Each row below holds a small network's activations on one input, seen along a few directions.
Each table varies a few parts of the input and shows all the possible inputs, shuffled.
Descriptions start from the smaller parts, as in this example, which fits no table here: one of 6 places along a line, together with either a single point or one of 9 places along a line or (one of 3 separate values, together with one of 5 places around a ring).
Shared parts are said once, and a part with two or three values counts as separate values.
In the rows, 128 means zero.

Other details of the inputs vary at random and push rows far along two fixed directions, the same in every table; ignore that.

Rows:
row 1: [141 132 127 111 122 122 117 120 139 112 137 113 132]
row 2: [102 130 125 152 145 128 153 128 117 135 134 141 109]
row 3: [102 132 126 152 146 128 152 126 116 135 133 141 108]
row 4: [135 134 130 116 119 125 119 118 151 122 130 116 136]
row 5: [101 136 127 152 146 128 154 125 116 136 131 140 111]
row 6: [160 134 173  90  98 122 100 206  38 146 138 169 170]
row 7: [100 134 130 153 142 133 151 126 124 145 125 143 111]
row 8: [136 123 124 113 124 129 118 116 142 123 116 113 135]
row 9: [117 118 112 169 141 133 146 137 115 125 146 142 105]
row 10: [117 110 110 167 141 136 144 135 117 135 124 142 109]
row 11: [139 130 130 113 119 126 115 118 149 120 131 116 132]
row 12: [133 128 124 115 128 128 120 113 144 124 114 111 137]
row 13: [138 122 124 113 125 128 118 116 142 122 117 112 133]
row 14: [138 121 122 115 124 128 121 119 144 121 117 115 135]
row 15: [135 136 131 115 120 126 117 116 150 122 129 116 136]
row 16: [100 127 124 150 148 134 152 124 118 146 111 138 115]
row 17: [130 127 150 124 119 129 126 164  89 147 131 160 135]
row 18: [152 123 118 131 115 129 112 129 146 114 141 118 134]
row 19: [138 132 130 113 118 126 115 118 149 121 131 117 133]
row 20: [140 134 127 111 121 122 117 120 139 113 137 113 133]
row 21: [134 126 124 115 126 127 121 116 144 125 115 112 139]
Description of these inputs: one of 3 separate values, together with either a single point or one of 6 places along a line.
Question: Which other rows agree with row 17 in the choice among 3 separate values? List them by row number.
Answer: row 4, row 7, row 11, row 15, row 18, row 19
Question: Change only the choice among 3 separate values in row 19. List by row number the other rows that result.
Answer: row 8, row 20

Rows:
row 22: [141 143 124  74 120 121 102  71 187 106 104  65 148]
row 23: [168 138 109  92 114 115 102  93 182  80 134  67 151]
row 24: [176 125 106  98 111 121  90  94 182  76 147  73 135]
row 25: [ 53 139 132 171 165 140 180 105 125 163 114 152  80]
row 26: [174 121 160 104  94 131  95 212  32 151 115 167 181]
row 27: [174 137 112 100 102 123  91  98 192  81 160  84 134]
row 28: [182 115 104 108 104 127  84 103 193  87 139  80 140]
row 29: [165 153 121  94 107 109 103  95 190  84 150  80 150]
row 30: [146 154 192  83 103 118 103 200  36 160 132 176 176]
row 31: [ 87 113 105 198 162 140 176 128 124 146 123 151  87]
row 32: [ 87 105 101 204 158 141 168 130 124 143 136 152  86]
row 33: [ 68 126 118 171 177 134 181 111 114 150 113 147  86]
row 34: [180 108 158 110  91 136  82 217  27 148 129 176 166]
row 35: [ 79 110 108 181 170 143 175 113 119 158  95 153  92]
row 36: [ 66 136 124 175 169 136 183 113 126 152 125 156  85]
row 37: [160 145 177 102  90 117  96 211  33 144 163 175 173]
row 38: [174 113 157 110  89 132  86 216  28 149 128 171 181]
row 39: [ 69 113 115 169 170 131 183 117 117 144 121 150  78]
row 40: [150 137 185  79  94 124 105 208  40 155 136 178 170]
row 41: [169 131 107  97 109 117  94  97 177  80 147  72 151]
row 42: [ 65 118 124 175 165 145 174 109 125 171  94 147  87]
row 43: [ 95 117 104 145 151 139 148  74 170 140  86 107 105]
row 44: [167 141 111 100 101 119  95  99 191  83 159  80 150]
row 45: [161 129 118  89 117 125  99  91 194 107 107  78 158]
row 46: [153 142 128  77 109 107 105  91 195  92 140  86 145]
row 47: [157 110  99  95 116 124 106  82 203  96 106  78 142]
row 48: [ 79 135 113 191 161 135 183 123 124 139 143 154  81]
row 49: [ 76 102 112 179 163 138 178 124 130 154 113 156  83]
row 50: [168 140 178 102  91 121  92 211  34 142 164 179 157]
row 51: [ 53 142 137 169 166 131 179 102 125 161 118 152  81]
Question: Describe the family of inputs behind these rows.
Answer: one of 5 places along a line, together with one of 6 places along a line
Question: The inputs of row 22 and row 23 match in every part but the place on the line of 6. If row 25 is changed in the same way as row 22 into row 23, which row does it become?
Answer: row 48
Question: Start at row 37 and move only the place on the line of 5, one step at a time. The first step leads to row 44. Which rows follow, in order?
Answer: row 41, row 32, row 38
Question: Change only the place on the line of 6 in row 34. List by row number the other rows that result.
Answer: row 26, row 35, row 38, row 43, row 47

Rows:
row 52: [119 132 147 131 123 123 137 149 106 139 142 159 122]
row 53: [122 126 134 141 121 134 133 159 104 136 150 157 121]
row 54: [116 118 130 143 131 130 130 144  90 145 116 138 129]
row 55: [209 130 119  83  90 122  62 119 180  79 141  79 171]
row 56: [119 133 140 134 129 118 142 151  97 131 143 150 127]
row 57: [109 149 147 127 131 133 137 140  89 145 130 139 131]
row 58: [133 116 118 144 134 132 136 154  96 126 130 150 121]
row 59: [119 144 143 129 136 132 138 138  88 147 121 141 129]
row 60: [ 67 125  73 186 179 122 193  36 229  96 138  96  57]
row 61: [126 138 134 152 133 120 136 155  95 126 159 151 129]
row 62: [110 148 152 130 124 138 132 142  98 151 132 146 126]
row 63: [126 120 133 132 133 127 143 149  95 138 128 148 124]
row 64: [124 134 138 139 122 124 135 155 104 134 153 163 121]
row 65: [137 125 131 156 130 132 130 156 101 138 149 154 121]
row 66: [130 122 123 140 133 128 141 153  96 131 139 150 123]
row 67: [123 136 143 136 131 141 128 141  95 148 115 148 120]
row 68: [131 113 117 162 133 133 128 152  93 131 139 142 130]
row 69: [199 131 128  64  86 116  73 114 183  90 136  78 169]
row 70: [196 118 120  73  81 121  63 113 180  91 129  75 174]
row 71: [106 114 138 118 138 131 132 135  92 155  97 140 135]
row 72: [132 112 122 165 126 137 122 153 100 138 141 150 126]
row 73: [140 127  81 150 145 122 135  70 209  84 146  76 110]
row 74: [121 138 138 134 138 136 134 139  88 141 112 141 125]
row 75: [111 135 145 133 128 139 144 147 119 178  73 150 165]
row 76: [110 157 150 126 133 123 138 135  92 141 132 144 132]
row 77: [122 107 124 142 128 132 134 146  94 139 121 144 128]
row 78: [ 83 105  63 199 176 138 180  45 234 102 124  97  47]
row 79: [112 155 155 129 127 128 133 138 100 148 135 152 127]
row 80: [131 112 133 138 128 136 132 152 104 138 121 155 117]
row 81: [123 107 122 147 129 132 133 149  94 137 125 142 127]
row 82: [119 124 141 138 122 133 134 156 105 140 143 151 121]
row 83: [110 137 141 129 134 135 149 145 112 170  71 141 171]
row 84: [ 62 118  53 205 184 133 197  36 237  93 146  90  47]
row 85: [112 136 149 132 123 131 131 151 101 148 133 147 124]
row 86: [114 131 133 140 132 137 130 135  86 148 114 137 130]
row 87: [198 119 113  75  79 122  62 115 179  87 136  80 175]
row 88: [ 81 106  58 197 183 134 186  43 226  96 122  90  52]
row 89: [132 121 128 142 126 132 135 156 103 139 141 158 119]
row 90: [179 156 138  55  92 102  78 104 175  86 135  71 178]
row 91: [137 120 127 157 137 133 132 167  78 132 137 155 127]
row 92: [ 71 124  70 188 184 128 188  36 222 109 121  85  57]
row 93: [186 137 128  60  87 114  78 115 176  81 142  69 176]
row 94: [ 68 108  67 202 174 138 174  37 225 117 117  91  55]
row 95: [108 112 143 121 132 136 126 136 100 161  99 147 130]
row 96: [124 105 130 144 122 137 128 149 101 145 123 152 123]
row 97: [110 137 144 130 130 127 137 149  93 141 131 139 128]
row 98: [168 142 148  36  93 118  74  98 185 106 115  75 177]
row 99: [195 143 122  76  91 115  71 118 174  75 158  69 179]
row 100: [194 136 130  64  90 120  65 110 179  92 118  74 169]
row 101: [186 141 130  66  84 127  61  98 173 102 119  69 176]
row 102: [123 130 144 134 129 130 132 149  99 151 125 149 121]
row 103: [198 125 121  60  93 118  75 112 173  81 122  74 173]
row 104: [ 99 133 153 105 139 128 140 139  95 152 111 142 135]
row 105: [121 132 145 136 123 122 136 153 106 138 146 157 122]
row 106: [191 147 123  62  88 105  79 113 176  74 153  80 177]
row 107: [128 137 140 153 126 124 130 157 102 133 161 159 125]
row 108: [166 152 148  33 102 104  82  93 177  97 114  75 183]
row 109: [111 119 149 118 140 137 133 143  96 159  97 156 123]
row 110: [125 130 136 155 126 134 129 159 103 135 158 152 123]
row 111: [110 128 149 107 143 127 140 138  93 154 103 144 133]
row 112: [ 51 131  92 165 184 125 186  24 237 120 113 100  59]
row 113: [129 119 139 134 126 132 136 151 103 144 130 155 120]
row 114: [118 124 144 132 121 133 135 153 105 142 139 154 122]
row 115: [127 126  89 134 146 124 132  64 207  92 114  72 107]
row 116: [115 125 138 130 128 129 142 151  97 135 137 146 126]
row 117: [112 126 153 109 137 131 134 138 102 161 105 151 128]
row 118: [119 143 154 133 129 137 134 153  78 161 123 159 125]
row 119: [127 109 114 149 128 132 132 151  94 132 132 146 128]
row 120: [127 120 131 138 134 126 142 152  97 136 132 145 123]
row 121: [135 115 124 146 128 137 130 156 103 133 132 158 117]
row 122: [113 143 152 131 125 121 133 147 103 146 136 153 124]
row 123: [112 121 143 111 145 132 136 139  94 149  95 143 130]
Question: Describe the family of inputs behind these rows.
Answer: one of 2 separate values, together with either a single point or (one of 5 places along a line, together with either a single point or one of 6 places along a line)
Question: The inputs of row 97 and row 85 match in every part but the choice among 2 separate values. If row 106 is changed in the same way as row 97 into row 85, which row does it become?
Answer: row 64
Question: Change only the choice among 2 separate values in row 65. List by row number the other rows that result.
Answer: row 73
Question: Change only the place on the line of 5 in row 87. List by row number the other rows that result.
Answer: row 53, row 64, row 89, row 121

Rows:
row 124: [204 146 168  63  73 115  68 202  57 110 162 135 194]
row 125: [101 107  83 154 165 129 160  67 190 106 115  98  82]
row 126: [168 132 118 109 104 128  91 106 181 102 137  93 142]
row 127: [ 85 110 118 184 160 143 172 146  91 163 104 165 103]
row 128: [110 143 118 122 137 125 140  80 190 123 113  99 127]
row 129: [127 119 113 138 124 129 124 110 165 116 144 117 112]
row 130: [156 126 161 118  95 132 104 195  71 153 134 170 162]
row 131: [113 141 155 106 125 124 128 138 102 146 121 139 138]
row 132: [100 114 100 170 153 133 159  94 174 118 142 130  75]
row 133: [101 131 145 182 147 128 161 198  18 157 156 197 115]
row 134: [168 126 116  95 113 128  93 107 158 105 109  84 157]
row 135: [ 69 138 141 170 161 137 173 133  89 170 115 167  95]
row 136: [162 147 145  56 105 113  93 108 163 104 123  90 161]
row 137: [127 113 111 124 132 129 126 109 143 119 115 108 127]
Question: Describe the family of inputs behind these rows.
Answer: either one of 2 separate values or (one of 3 separate values, together with one of 4 places along a line)
Question: What sort of input is row 128?
Answer: one of 3 separate values, together with one of 4 places along a line
Question: Change only the choice among 3 separate values in row 125. List by row number the other rows that result.
Answer: row 132, row 136

Rows:
row 138: [125 124 112 148 132 135 138 112 157 118 140 123 100]
row 139: [108 132 127 130 141 130 150 107 155 131 120 126 112]
row 140: [154 147 144  91 107 123  95 119 143 125 121 110 156]
row 141: [166 130 127 110  99 131  93 133 143 116 138 106 159]
row 142: [124 123 116 145 132 130 142 125 151 120 138 132 108]
row 143: [163 143 133  98 114 118  96 124 130 107 134 103 155]
row 144: [158 143 170  76  97 128  95 169  85 143 122 141 165]
row 145: [104 136 123 144 146 126 149  99 157 134 118 127 113]
row 146: [101 122 127 130 144 125 146 107 152 134 123 127 110]
row 147: [116 134 114 148 149 120 147 112 136 120 132 124 116]
row 148: [101 127 146 160 141 131 158 185  37 163 127 178 130]
row 149: [110 131 110 146 149 131 150 104 143 115 134 116  98]
row 150: [107 119 112 138 148 121 148 111 135 118 135 125 108]
row 151: [ 99 128 144 155 149 132 166 178  45 158 132 183 110]
row 152: [155 129 132  87 111 120  96 124 128 103 137 104 149]
row 153: [170 135 133 109 103 125  90 130 144 113 141 113 152]
row 154: [121 105 105 144 145 140 134 106 142 131  99 117 111]
row 155: [112 102 147 150 141 140 147 192  32 176  98 191 127]
row 156: [149 142 137  92 102 128  97 122 142 126 117 104 163]
row 157: [148 131 146  81 107 122  95 122 143 123 125 107 149]
row 158: [117 121 106 161 136 133 144 119 155 125 134 125 118]
row 159: [167 121 159  89  90 120  91 185  79 133 141 154 164]
row 160: [119 113 113 147 130 130 133 108 153 119 142 126  99]
row 161: [121 126 113 159 139 128 140 115 156 121 137 131 111]
row 162: [104 133 123 140 136 132 146 112 145 138 114 126 127]
row 163: [114 130 111 150 141 130 142 109 137 119 128 109 118]
Question: The inputs of row 163 and row 148 match in every part but one. If row 153 is changed in the same way as row 163 into row 148, which row does it become?
Answer: row 161
Question: Describe the family of inputs behind these rows.
Answer: one of 2 separate values, together with either a single point or (one of 3 separate values, together with one of 4 places along a line)
Question: Change only the choice among 2 separate values in row 139. List by row number the other rows that result.
Answer: row 144
Question: Change only the place on the line of 4 in row 158. List by row number the other rows that result.
Answer: row 142, row 159, row 161
